A small network was trained on invented records. Each row is its activation on one of them, seen along a few directions.
Each row is followed by the record's values for the fields Satil, Zasi, Zas, Rel, Rop, Did.
Not every record has every field; a missing one is written absent.
Other fields move the rows too, some of them a lot.
Strong random noise was added to every row along 2 fixed directions; ignore it. To show where, here is one row again and again, with new noise each time:
[ 280  657 -430 -486  130 -157 -362  146 -466  512 -578  161   30  399
  460 -835   20  -57]
[-197    1  -64  136 -112  -76  -34 -106  102  103  118  378 -225   73
  -92    1  484  183]
[-138  103  -78  110 -113 -113  -73  -98   62  187   71  301 -202  126
  -85  -67  460  129]
[ 260  713 -292 -264   -3 -259 -342   46 -325  627 -399  -25  -14  433
  199 -662  167 -144]

[ 203  297   95  226 -340 -275 -161  -52  -13  302  245 -784  158  341
 -351   48    8 -188]
Satil is g6, Zasi is k1, Zas is w2, Rel is c1, Rop is y1, Did is b1
[-182 -372 -217 -197  147  269   73   75   68 -312  -84  748 -172 -193
  319  -92   43  374]
Satil is g3, Zasi is k2, Zas is w1, Rel is c1, Rop is y2, Did is b1
[-260 -206  -36   15  -97  102  185 -109  -65 -268  102  327 -115 -151
    6  256  288  249]
Satil is g5, Zasi is k1, Zas is w1, Rel is c1, Rop is y2, Did is b2
[ -83  617  299  116   90  -91  -78 -102   76  396 -107 -234   85  121
 -449    7  235 -522]
Satil is g7, Zasi is k1, Zas is absent, Rel is c2, Rop is y2, Did is b2
[  50   96  159  174 -286 -153  -29 -125   -3  121  233 -589  150  171
 -204  233  -19   23]
Satil is g4, Zasi is k1, Zas is w2, Rel is c1, Rop is y1, Did is b1
[-159 -224  347  225 -163 -149  109  -52  320  -31  423 -230  -81  -32
 -355  596  212  -53]
Satil is g2, Zasi is k1, Zas is absent, Rel is c2, Rop is y1, Did is b2
[-211  -15   17  130   33  188  103 -180   89  -71   77  453  -97  -74
 -150  162  363  157]
Satil is g4, Zasi is k1, Zas is w1, Rel is c1, Rop is y2, Did is b2
[ -52 -261   80  -58  -35  177  137  -92 -126 -208 -138 -358  227   12
  158  315 -222  309]
Satil is g2, Zasi is k1, Zas is w2, Rel is c1, Rop is y1, Did is b1
[ -69  146 -203  -82   41 -123   38  -61 -182  174 -226   86  -42  134
  119  -44  385  256]
Satil is g2, Zasi is absent, Zas is w1, Rel is c3, Rop is y3, Did is b2
[ 223  577   39 -338  296   -9 -168   24 -133  291 -490  -74  133  132
  156 -385 -173 -431]
Satil is g2, Zasi is k1, Zas is absent, Rel is c2, Rop is y2, Did is b2
[ -74  -29  128  151 -317   20  109  -37 -140  -63 -106 -362  280  248
  -89  258   74   96]
Satil is g6, Zasi is k1, Zas is absent, Rel is c2, Rop is y1, Did is b2
[ 425 -276 -473 -664  436  114 -276  746 -149 -385  -81  592 -184 -154
  838 -853 -671   45]
Satil is g3, Zasi is k2, Zas is w2, Rel is c1, Rop is y1, Did is b1
[-194  -76 -191 -397  356  332   -4   17 -288 -396 -429  557   18 -176
  505 -266 -349   91]
Satil is g5, Zasi is k1, Zas is w1, Rel is c1, Rop is y2, Did is b2
[ 172  -93   75  298 -193 -127   26   42  280  -14  434 -192 -199 -147
 -192   65   71 -187]
Satil is g5, Zasi is k2, Zas is w2, Rel is c1, Rop is y1, Did is b1
[-209  -95   47  290 -292   38  152 -123  109   71  202 -291  -11  -20
  -84  294  222  101]
Satil is g5, Zasi is k2, Zas is w2, Rel is c1, Rop is y1, Did is b1
[ 319   41 -191 -143   78  -14 -125  260    7  -34   90   14    6  -42
  233 -388 -189  -83]
Satil is g4, Zasi is k2, Zas is w2, Rel is c1, Rop is y1, Did is b1
[-119 -231 -186  -40  -59  134   77  -15  -25 -173   41  140  -10   42
  127  159  126  430]
Satil is g4, Zasi is k2, Zas is w1, Rel is c1, Rop is y2, Did is b1
[ -32  206  182  311 -221 -121 -123 -124  210  280  181 -444  110  231
 -502  330  178 -417]
Satil is g6, Zasi is k1, Zas is absent, Rel is c2, Rop is y2, Did is b2
[ 240  376  -88 -169  143  -87  -81   75  -62  279 -159  -30  108  138
   25 -457 -333 -374]
Satil is g4, Zasi is k2, Zas is absent, Rel is c2, Rop is y2, Did is b1
[ 108  401   95  340 -211 -381  -44 -156  144  265  231 -612  -24  109
 -402  202  257 -165]
Satil is g5, Zasi is k1, Zas is w1, Rel is c1, Rop is y1, Did is b1
[ 105  190  -65 -118 -115 -256 -117    8 -105  152   33 -132  -85  191
   97 -130  117  105]
Satil is g3, Zasi is k1, Zas is w1, Rel is c1, Rop is y2, Did is b2
[  72 -546  -87  -70 -140   75   73  224  252 -406  421  178 -238 -242
  190   16 -158  165]
Satil is g5, Zasi is k2, Zas is w2, Rel is c1, Rop is y1, Did is b1
[ 371  487  232 -130  200   83 -317  166 -117  274 -159 -269   84   -1
 -135 -364 -695 -668]
Satil is g4, Zasi is absent, Zas is w2, Rel is c3, Rop is y3, Did is b2
[ -32 -335  302  307  -48  -17  116   26  282 -261  417 -181 -147 -197
 -306  475  -89   20]
Satil is g2, Zasi is k1, Zas is w2, Rel is c1, Rop is y1, Did is b1
[ 164 -155   36 -427  313  284 -216  187 -230 -210 -442   61  146 -183
  407 -318 -864  -63]
Satil is g3, Zasi is absent, Zas is w2, Rel is c3, Rop is y2, Did is b1
[ 184   97    9  168 -227  -63  -50   49  101  229  181 -555   48  225
  -54   39  -39  -44]
Satil is g4, Zasi is k2, Zas is w2, Rel is c1, Rop is y1, Did is b1
[  98  636  112  415 -311 -523  -50 -248  167  673  285 -523 -187  360
 -616  141  739 -222]
Satil is g2, Zasi is absent, Zas is w1, Rel is c3, Rop is y3, Did is b2
[-231 -234  123   35 -136  187  216 -257 -200 -145 -194 -414  292   55
  121  422  -23  401]
Satil is g2, Zasi is k1, Zas is w2, Rel is c1, Rop is y1, Did is b1
[  46  141 -104  133 -184 -454 -144  106  198  187  467  122 -393  200
 -220 -112  536   27]
Satil is g3, Zasi is absent, Zas is w1, Rel is c3, Rop is y3, Did is b2
[ -57  188 -299  -74 -160 -161  -13 -103 -160  194  -92  -27   20  305
   81  -55  490  306]
Satil is g4, Zasi is absent, Zas is w1, Rel is c3, Rop is y3, Did is b2
[  27  204  164   32   50   13 -129  146 -101   45  -70  158  -25   73
 -200 -130  -71 -554]
Satil is g6, Zasi is k1, Zas is absent, Rel is c2, Rop is y2, Did is b2
[ -56 -263 -152 -329  367  279   87  154 -280 -425 -286  390  159 -225
  368  -69 -229  264]
Satil is g7, Zasi is k1, Zas is w1, Rel is c1, Rop is y1, Did is b1
[-367  -15  306  507 -170 -156  108 -348  364  183  443  294 -164  -51
 -645  299  888   45]
Satil is g1, Zasi is absent, Zas is w1, Rel is c3, Rop is y2, Did is b2
[-158 -309  229  227 -204   88  196 -233   50 -156  114 -489  134    6
 -137  582  -14  294]
Satil is g2, Zasi is k1, Zas is w2, Rel is c1, Rop is y1, Did is b1
[-207  -97  129    7   -9  300  113 -201  -47 -264 -328    7  214   65
   66  200   -8  104]
Satil is g4, Zasi is k1, Zas is absent, Rel is c2, Rop is y2, Did is b2
[-133 -206  198  -44   48  140   78 -136   98 -354 -114  227    9 -116
   90  105  -31   32]
Satil is g3, Zasi is k1, Zas is absent, Rel is c2, Rop is y2, Did is b2
[-192 -633  -59  -78   76  278   59   74  296 -553  115  314   28 -166
  123  424 -116  201]
Satil is g4, Zasi is k1, Zas is absent, Rel is c2, Rop is y2, Did is b2
[-187 -241   34  -45    9  248  197  -81  -93 -111  -11  129   99 -148
  242   90   87  225]
Satil is g2, Zasi is k2, Zas is w2, Rel is c1, Rop is y1, Did is b1
[  84  494 -251 -121  -65 -224  -71  -37 -187  324 -147 -178   37  176
   -7 -171  289    8]
Satil is g5, Zasi is absent, Zas is w1, Rel is c3, Rop is y2, Did is b1
[ -18 -315  134  278  -98 -155   60  124  537 -131  553  127 -332  -86
 -336  119 -116 -178]
Satil is g3, Zasi is k2, Zas is absent, Rel is c2, Rop is y2, Did is b1
[ 134 -407 -444 -353  146  122   33  391   37 -461   45  488 -160 -206
  570 -412 -243  239]
Satil is g5, Zasi is k2, Zas is absent, Rel is c2, Rop is y1, Did is b1
[ 172  572 -434 -241 -165 -249 -165   26 -360  471 -311 -280   53  409
  251 -410  224   41]
Satil is g5, Zasi is k2, Zas is w1, Rel is c1, Rop is y3, Did is b1
[  22 -290   88  228 -360 -201   71 -111  246 -212  443 -504  -54   -1
 -133  413   -2  226]
Satil is g5, Zasi is k1, Zas is w2, Rel is c1, Rop is y1, Did is b1
[ 339  258 -171 -167  127 -173 -221  313  -42   61   78   54 -148  106
   41 -320 -152 -127]
Satil is g4, Zasi is k1, Zas is w1, Rel is c1, Rop is y2, Did is b2
[  16  251  274   32  217  220   81 -229 -107  208 -256   -8  199  -97
 -108  -24 -262 -365]
Satil is g2, Zasi is k2, Zas is w2, Rel is c1, Rop is y2, Did is b1

Here are new rows. What are their fields?
[ -73 -199   89  225 -416 -159   65 -103  187 -141  426 -478  -26   55
 -173  409   45  204]
Satil is g5, Zasi is k1, Zas is w2, Rel is c1, Rop is y1, Did is b1
[-108 -155   16  174 -247   71   75  -56   68   55  203 -284   75   78
   24  192  135  180]
Satil is g4, Zasi is k2, Zas is w2, Rel is c1, Rop is y1, Did is b1
[  81  310 -176  101 -272 -355   -1 -135   28  287   88 -212 -128  210
 -173   16  538   82]
Satil is g5, Zasi is absent, Zas is w1, Rel is c3, Rop is y3, Did is b2
[  37  225 -504 -385   53  -83 -107  108 -420  104 -380  197   42  309
  466 -415  212  335]
Satil is g4, Zasi is absent, Zas is w1, Rel is c3, Rop is y3, Did is b2
[ 315  325 -316 -122 -172 -468 -227  120   -2  304  151 -166 -178  355
   32 -328  295   58]
Satil is g3, Zasi is absent, Zas is w1, Rel is c3, Rop is y3, Did is b2
[ 164  197  -24   -2  -61 -227 -123   87   77  285    7 -234  -31  259
  -19 -325 -250 -270]
Satil is g3, Zasi is k2, Zas is absent, Rel is c2, Rop is y2, Did is b1
[ 112  -21  -68  -39  174  -23  -88  157  155   23   26  481 -267 -118
   34 -250   23  -52]
Satil is g3, Zasi is k2, Zas is w1, Rel is c1, Rop is y2, Did is b1
[ 286   55 -228 -451  252   31 -111  231 -332 -126 -356  -35  113   61
  456 -321 -428  122]
Satil is g2, Zasi is k1, Zas is w1, Rel is c1, Rop is y1, Did is b1
[ 202  313   87  -36   54  -25  -55   58 -100  353  -32 -226   26   43
   51 -223  -54 -262]
Satil is g2, Zasi is k2, Zas is w2, Rel is c1, Rop is y1, Did is b1
[ 170  243 -127    8   58   14  -88   74   45  218  -86  214  -70   32
  -80 -202   54 -124]
Satil is g4, Zasi is k2, Zas is w1, Rel is c1, Rop is y2, Did is b1
[ 184  189 -272 -108 -112 -131 -159  180  -18  188   30 -339  -55  131
  250 -315 -103  -23]
Satil is g5, Zasi is k2, Zas is w2, Rel is c1, Rop is y1, Did is b1
[ 210  194  151  250  -65 -198   -5  -51  257  207  189 -305   47   78
 -374    9 -238 -365]
Satil is g4, Zasi is k2, Zas is absent, Rel is c2, Rop is y2, Did is b1
[ -41  -75  176  243   67  150  155  -30   82    3  131   14   65 -203
 -178  155  150 -119]
Satil is g7, Zasi is k2, Zas is w2, Rel is c1, Rop is y1, Did is b1
[ 249   77   21  -76   97    4 -277  238   87  -97  -20 -195  -31 -194
    3 -185 -665 -310]
Satil is g5, Zasi is absent, Zas is w2, Rel is c3, Rop is y2, Did is b1
[ 328   -4 -225 -387  112  -53 -176  337  -96   25  -15    4  -83   24
  496 -519 -331  -18]
Satil is g3, Zasi is k2, Zas is w2, Rel is c1, Rop is y1, Did is b1
[ -86 -381   95  216   -8  182  195   36  222 -229  202    1  -89 -190
   27  271   27  163]
Satil is g2, Zasi is k2, Zas is w2, Rel is c1, Rop is y1, Did is b1
[  94 -396 -166 -232  161   71  -81  463  175 -341  310  431 -332 -216
  373 -297 -257   99]
Satil is g3, Zasi is k2, Zas is w2, Rel is c1, Rop is y1, Did is b1
[-409 -799   74 -123  234  423  242  -77  139 -688   94  820  -70 -473
  319  172 -263  334]
Satil is g3, Zasi is k2, Zas is w2, Rel is c1, Rop is y2, Did is b1
[-277  -69  141  292 -265  -58  166 -274   38  -76  203 -376   73  -52
 -198  472  233  176]
Satil is g5, Zasi is k1, Zas is w2, Rel is c1, Rop is y1, Did is b1
[  66  -74  191 -165   45  103   37   22   31 -263 -182  157    2  -16
  132  -43 -163 -122]
Satil is g3, Zasi is k1, Zas is absent, Rel is c2, Rop is y2, Did is b2
[  -7 -378  -78  -72   25  217   81  175   91 -301  247  235  -39 -171
  230   -9 -111  178]
Satil is g4, Zasi is k2, Zas is w2, Rel is c1, Rop is y1, Did is b1
[ 120 -431 -229 -325 -106  106   24  190  -79 -471   36 -103   88  -41
  428   45 -433  392]
Satil is g5, Zasi is k1, Zas is w2, Rel is c1, Rop is y1, Did is b1
